These are the activations of a small network on made-up records, seen along a few directions, one row for each record.
After each row come some of the record's fields: B, F, Y, N, W, H, S.
A field that a record lacks is written missing.
Other fields move the rows too, some of them a lot.
(in the rows, 500 means zero)
Random noise pushes rows far along 11 fixed directions. That doesn't count. These rows show it; they differ only by the noise:
[503 441 487 420 437 460 497 454 440 543 442 447 379 568 427 698 515 585
 398 605 339 386 424 828 491 628 506 329 383 554 500]
[471 584 570 498 493 461 293 360 348 579 556 517 413 496 445 512 575 646
 454 463 392 394 440 490 453 590 476 472 448 607 467]
[629 363 410 482 477 473 609 617 604 625 328 656 476 593 394 691 246 437
 658 386 378 539 409 560 588 447 679 407 623 457 476]
[282 581 378 546 547 423 612 620 652 375 589 474 581 414 698 394 727 452
 541 540 652 555 628 465 584 465 362 540 446 649 596]
[504 532 540 617 403 498 502 446 342 436 655 418 413 336 595 443 462 387
 413 620 562 539 665 388 617 447 388 499 361 545 488]
[328 599 485 453 475 505 457 547 567 528 593 516 523 401 517 573 507 552
 635 468 471 506 563 364 518 381 396 528 449 585 531]
[470 389 386 689 609 360 565 556 523 614 438 547 475 480 582 513 561 537
 505 413 376 451 417 583 495 509 514 485 522 555 590]
[465 582 501 633 546 383 374 396 244 593 578 495 449 525 472 446 599 668
 409 491 343 445 468 337 475 533 557 541 528 544 552]
[457 459 547 518 559 642 460 385 470 505 510 443 478 400 472 412 488 329
 458 558 571 580 444 516 494 564 352 568 513 516 502]
[349 549 543 445 409 574 454 537 583 446 576 465 490 336 537 471 638 399
 550 524 525 480 520 518 486 536 305 560 452 597 464]
[513 452 362 701 625 376 670 569 581 419 471 515 549 502 737 372 516 434
 480 472 648 583 564 520 649 451 530 472 507 524 624]
[421 451 433 706 564 413 580 629 516 573 455 403 523 469 695 449 515 598
 529 376 490 497 521 425 469 366 459 540 531 373 645]
[359 572 603 414 494 672 383 519 562 533 461 368 542 471 524 416 509 533
 595 380 628 542 473 383 383 455 331 602 574 367 514]

[526 454 486 506 418 519 587 640 482 495 451 507 491 510 437 434 567 372
 517 478 473 577 500 415 499 549 530 593 655 464 447]	B=b1 F=f1 Y=missing N=missing W=missing H=h2 S=s2
[584 594 494 565 516 322 470 483 413 447 543 568 489 633 643 353 612 632
 410 434 611 501 605 418 558 567 632 409 436 588 478]	B=b6 F=missing Y=y2 N=n1 W=w2 H=h2 S=s2
[522 608 506 493 344 468 477 576 492 414 608 576 516 443 483 523 402 477
 630 490 510 525 617 268 635 340 564 556 539 501 473]	B=b3 F=missing Y=y2 N=n2 W=w2 H=h2 S=s3
[489 565 383 412 761 476 635 423 547 530 434 529 638 758 528 488 349 646
 485 527 637 695 539 431 556 475 661 384 534 497 615]	B=b1 F=missing Y=y1 N=n2 W=w2 H=h2 S=s2
[499 408 470 327 546 619 538 537 702 607 367 700 529 559 303 644 405 422
 665 400 410 572 336 581 492 569 567 469 658 623 433]	B=b2 F=f1 Y=missing N=missing W=missing H=h2 S=s2
[442 487 573 647 669 451 359 369 492 621 563 555 436 270 646 408 564 554
 488 381 557 425 478 460 400 503 272 502 294 596 474]	B=b4 F=missing Y=y2 N=n2 W=w1 H=h2 S=s3
[492 606 528 516 314 344 414 630 499 494 583 546 505 423 562 503 635 589
 600 418 392 336 564 394 446 469 508 542 454 509 409]	B=b1 F=missing Y=y2 N=n1 W=w2 H=h2 S=s3
[496 475 558 474 400 508 510 574 567 510 515 464 450 404 561 564 526 457
 510 530 514 407 551 613 430 521 385 455 364 504 407]	B=b3 F=missing Y=y1 N=n1 W=w1 H=h1 S=s2
[546 430 537 480 382 560 523 652 543 581 379 431 494 582 485 468 397 485
 607 359 571 565 552 360 444 452 519 539 633 349 450]	B=b1 F=missing Y=y1 N=n2 W=w1 H=h2 S=s3
[316 541 407 559 595 502 503 493 524 411 624 504 559 366 496 373 718 349
 511 597 593 553 540 407 541 486 330 676 515 674 566]	B=b3 F=f2 Y=missing N=missing W=missing H=h2 S=s3
[478 377 381 450 630 455 557 511 602 855 396 617 508 639 372 714 338 594
 648 409 398 532 469 454 402 490 569 376 504 609 472]	B=b2 F=missing Y=y1 N=n2 W=w1 H=h1 S=s3
[567 472 441 431 619 440 581 459 468 489 449 579 473 618 460 513 474 482
 418 568 641 596 515 565 557 577 569 381 410 546 460]	B=b4 F=missing Y=y2 N=n1 W=w2 H=h2 S=s2
[547 392 546 573 521 544 524 586 476 718 341 348 513 631 502 502 368 577
 549 335 478 519 459 360 303 423 536 531 618 199 532]	B=b6 F=f1 Y=missing N=missing W=missing H=missing S=s2
[595 573 545 536 534 586 424 343 408 416 606 533 555 415 461 392 308 326
 542 567 616 623 552 263 601 414 499 604 534 460 461]	B=b1 F=f1 Y=missing N=missing W=missing H=h2 S=s3
[416 384 415 609 605 508 527 497 546 631 495 531 485 394 411 497 541 371
 549 470 446 532 467 457 469 491 402 577 535 649 521]	B=b2 F=f1 Y=missing N=missing W=missing H=missing S=s3
[581 453 593 640 472 555 448 439 469 527 507 516 501 348 585 455 418 465
 496 420 347 442 394 499 458 473 506 569 558 398 516]	B=b6 F=f1 Y=missing N=missing W=missing H=h2 S=s3
[624 471 497 460 379 495 546 500 418 550 492 524 405 605 423 483 467 385
 459 547 573 578 615 451 531 626 588 408 499 599 370]	B=b6 F=missing Y=y1 N=n2 W=w1 H=h2 S=s2
[540 605 570 425 433 590 387 367 427 513 617 616 484 412 377 522 348 386
 588 534 491 576 559 280 594 462 510 533 501 607 409]	B=b6 F=f1 Y=missing N=missing W=missing H=h2 S=s3
[506 475 574 641 572 552 419 337 391 480 579 383 454 355 594 457 409 500
 422 560 515 473 512 517 517 417 356 519 377 467 587]	B=b3 F=f1 Y=missing N=missing W=missing H=h2 S=s3
[469 340 462 613 492 474 572 639 399 672 351 387 441 579 433 507 651 551
 424 443 283 438 366 588 319 569 530 572 658 367 571]	B=b6 F=f2 Y=missing N=missing W=missing H=h2 S=s2
[571 400 562 735 502 409 405 535 427 623 461 465 390 372 609 417 548 521
 477 332 472 369 479 485 413 482 392 521 439 431 438]	B=b5 F=f1 Y=missing N=missing W=missing H=missing S=s3
[389 457 471 410 544 556 550 467 409 619 473 463 462 544 311 659 494 597
 434 585 239 536 397 568 429 544 505 491 565 539 565]	B=b1 F=f1 Y=missing N=missing W=missing H=h2 S=s2
[545 448 467 446 335 432 561 606 404 560 438 419 403 627 436 572 549 493
 455 548 538 473 598 547 497 614 536 386 477 495 389]	B=b2 F=f1 Y=missing N=missing W=missing H=h2 S=s3
[418 635 544 393 547 434 354 464 411 607 498 498 520 640 462 576 520 818
 518 406 464 434 510 366 422 467 550 448 474 480 508]	B=b2 F=f2 Y=missing N=missing W=missing H=h1 S=s3
[388 505 390 492 629 464 527 554 510 645 504 447 487 595 492 478 495 541
 581 421 722 635 666 321 501 418 399 472 444 604 514]	B=b1 F=f2 Y=missing N=missing W=missing H=h2 S=s2
[475 499 370 502 498 220 484 707 542 646 377 606 439 663 469 632 678 736
 585 325 401 335 488 554 449 528 608 373 488 584 425]	B=b5 F=f1 Y=missing N=missing W=missing H=missing S=s3
[656 464 623 532 584 620 400 487 556 553 359 608 510 520 503 432 198 531
 626 215 583 585 378 372 506 375 581 520 662 316 477]	B=b5 F=missing Y=y1 N=n2 W=w2 H=h2 S=s2
[530 490 576 521 461 541 425 491 537 571 489 420 413 493 640 478 373 578
 522 362 692 502 642 468 481 414 401 385 377 510 478]	B=b6 F=missing Y=y1 N=n2 W=w1 H=h2 S=s3
[319 435 348 414 558 454 754 709 613 549 364 365 561 675 572 585 630 616
 465 585 505 576 566 617 429 475 517 407 506 413 631]	B=b6 F=missing Y=y2 N=n2 W=w1 H=h2 S=s3
[388 459 411 409 496 516 643 640 627 500 435 506 562 523 423 750 451 603
 600 537 244 477 381 658 497 384 577 497 577 430 649]	B=b3 F=f1 Y=missing N=missing W=missing H=h2 S=s2
[649 481 509 522 567 467 548 425 416 443 443 549 467 531 518 553 290 550
 420 517 537 541 488 555 605 433 627 413 467 378 542]	B=b4 F=missing Y=y2 N=n1 W=w1 H=h2 S=s3
[440 468 451 598 492 485 577 580 478 629 506 438 465 504 559 468 467 508
 521 430 557 595 633 308 526 403 448 507 517 547 526]	B=b6 F=f1 Y=missing N=missing W=missing H=missing S=s3
[458 513 460 547 609 435 449 440 458 660 576 600 521 445 410 573 478 544
 576 471 311 485 459 341 425 468 502 558 498 585 499]	B=b1 F=f1 Y=missing N=missing W=missing H=h2 S=s2
[474 543 418 495 521 392 527 487 477 572 553 492 495 616 556 521 485 628
 481 523 570 530 657 422 550 491 545 402 385 653 511]	B=b1 F=missing Y=y1 N=n1 W=w2 H=h1 S=s3
[560 343 552 496 541 500 370 445 523 692 322 389 418 591 457 602 458 641
 478 354 489 335 358 811 277 589 410 391 404 386 485]	B=b2 F=missing Y=y2 N=n1 W=w2 H=h2 S=s3
[525 437 487 427 570 499 525 472 531 582 371 529 497 605 452 510 545 560
 455 490 429 476 377 646 409 665 579 423 544 507 484]	B=b4 F=missing Y=y1 N=n2 W=w1 H=h2 S=s3
[556 399 588 551 491 566 538 486 468 484 465 456 368 392 612 519 367 465
 405 438 584 517 530 650 572 441 405 399 406 466 511]	B=b6 F=f2 Y=missing N=missing W=missing H=h2 S=s2
[581 398 544 457 329 478 555 565 419 633 464 418 331 542 470 623 396 492
 485 487 559 485 654 543 477 503 457 358 364 497 354]	B=b1 F=missing Y=y2 N=n1 W=w1 H=missing S=s2
[613 481 568 342 329 499 438 597 593 564 389 667 449 587 364 688 411 555
 636 365 337 426 390 588 457 551 650 406 556 477 354]	B=b6 F=missing Y=y2 N=n2 W=w2 H=h2 S=s2

Which values does each new row have?
[514 595 571 535 466 482 328 383 368 546 512 416 469 608 546 487 483 782
 445 402 396 412 451 474 450 505 573 468 528 456 579]	B=b6 F=f1 Y=missing N=missing W=missing H=h2 S=s3
[550 471 552 491 481 563 460 384 428 508 505 538 411 463 441 546 351 461
 452 529 465 546 468 562 580 515 507 450 478 553 493]	B=b6 F=missing Y=y1 N=n2 W=w2 H=h2 S=s3
[459 489 464 474 503 538 550 492 624 458 495 392 540 529 629 553 427 538
 494 531 599 511 575 641 523 422 412 413 384 506 595]	B=b6 F=f2 Y=missing N=missing W=missing H=h2 S=s3
[394 469 359 498 596 382 454 510 526 745 468 524 478 636 421 711 455 773
 620 385 330 425 479 510 446 419 546 413 482 634 587]	B=b1 F=f1 Y=missing N=missing W=missing H=h2 S=s3
[567 407 439 558 433 415 669 630 591 513 433 501 485 551 575 670 363 546
 535 478 393 496 528 609 568 396 592 373 443 449 554]	B=b6 F=f1 Y=missing N=missing W=missing H=missing S=s2
[678 516 582 536 226 445 506 477 292 422 602 519 358 468 496 548 514 445
 356 647 307 390 577 568 594 608 628 404 420 537 370]	B=b6 F=f1 Y=missing N=missing W=missing H=h2 S=s2
[455 503 479 490 550 514 577 520 534 453 492 444 588 456 542 611 393 576
 520 557 390 485 433 529 483 360 514 522 496 303 633]	B=b4 F=f1 Y=missing N=missing W=missing H=h2 S=s3
[508 568 511 325 599 530 392 432 596 604 369 461 550 769 465 559 395 718
 586 366 676 502 501 504 420 502 552 351 494 473 481]	B=b2 F=f1 Y=missing N=missing W=missing H=missing S=s3
[465 508 425 460 610 441 494 443 399 606 478 565 500 676 350 462 665 501
 422 568 474 549 447 479 461 709 567 485 561 636 455]	B=b6 F=f2 Y=missing N=missing W=missing H=h2 S=s2
[480 455 394 453 477 490 542 497 530 494 503 484 458 551 409 623 480 459
 518 605 483 499 521 631 573 514 496 432 457 623 520]	B=b3 F=f1 Y=missing N=missing W=missing H=h2 S=s3
[576 538 576 440 463 577 404 481 550 438 424 555 544 552 446 309 624 401
 527 390 590 507 361 430 442 666 555 623 707 447 375]	B=b4 F=f1 Y=missing N=missing W=missing H=missing S=s3
[279 504 461 386 487 583 590 523 652 518 522 460 584 478 438 666 601 580
 533 598 178 476 346 654 414 514 475 531 549 585 628]	B=b6 F=f1 Y=missing N=missing W=missing H=missing S=s2
[501 501 460 612 438 471 521 582 404 458 490 430 492 522 495 418 574 495
 478 505 466 496 516 398 509 468 537 604 629 412 546]	B=b3 F=f1 Y=missing N=missing W=missing H=h2 S=s3
[669 601 491 539 545 416 495 400 474 432 527 534 542 678 634 458 324 605
 496 475 634 544 628 421 634 445 687 361 440 488 542]	B=b6 F=f1 Y=missing N=missing W=missing H=h2 S=s2
[404 567 405 513 469 427 695 698 727 308 578 737 668 348 575 470 630 334
 658 508 406 561 504 385 648 474 583 623 644 625 523]	B=b2 F=f1 Y=missing N=missing W=missing H=h2 S=s2
[438 570 546 429 379 550 383 573 475 468 515 479 495 497 403 460 574 491
 591 434 525 469 509 365 482 461 450 627 615 468 458]	B=b3 F=f2 Y=missing N=missing W=missing H=h2 S=s3
[534 624 509 655 593 330 350 334 338 520 646 650 459 441 581 358 622 649
 425 435 484 439 530 314 543 546 562 508 436 687 486]	B=b4 F=missing Y=y2 N=n2 W=w1 H=h2 S=s3
[570 369 523 536 518 588 491 425 495 557 479 498 428 410 455 534 331 342
 504 516 573 532 490 585 529 464 409 493 443 510 465]	B=b3 F=missing Y=y2 N=n1 W=w2 H=h2 S=s3
[667 428 506 552 586 475 511 451 516 529 368 554 473 608 547 492 428 527
 443 429 500 465 414 687 499 580 625 380 504 438 499]	B=b6 F=f1 Y=missing N=missing W=missing H=h2 S=s2
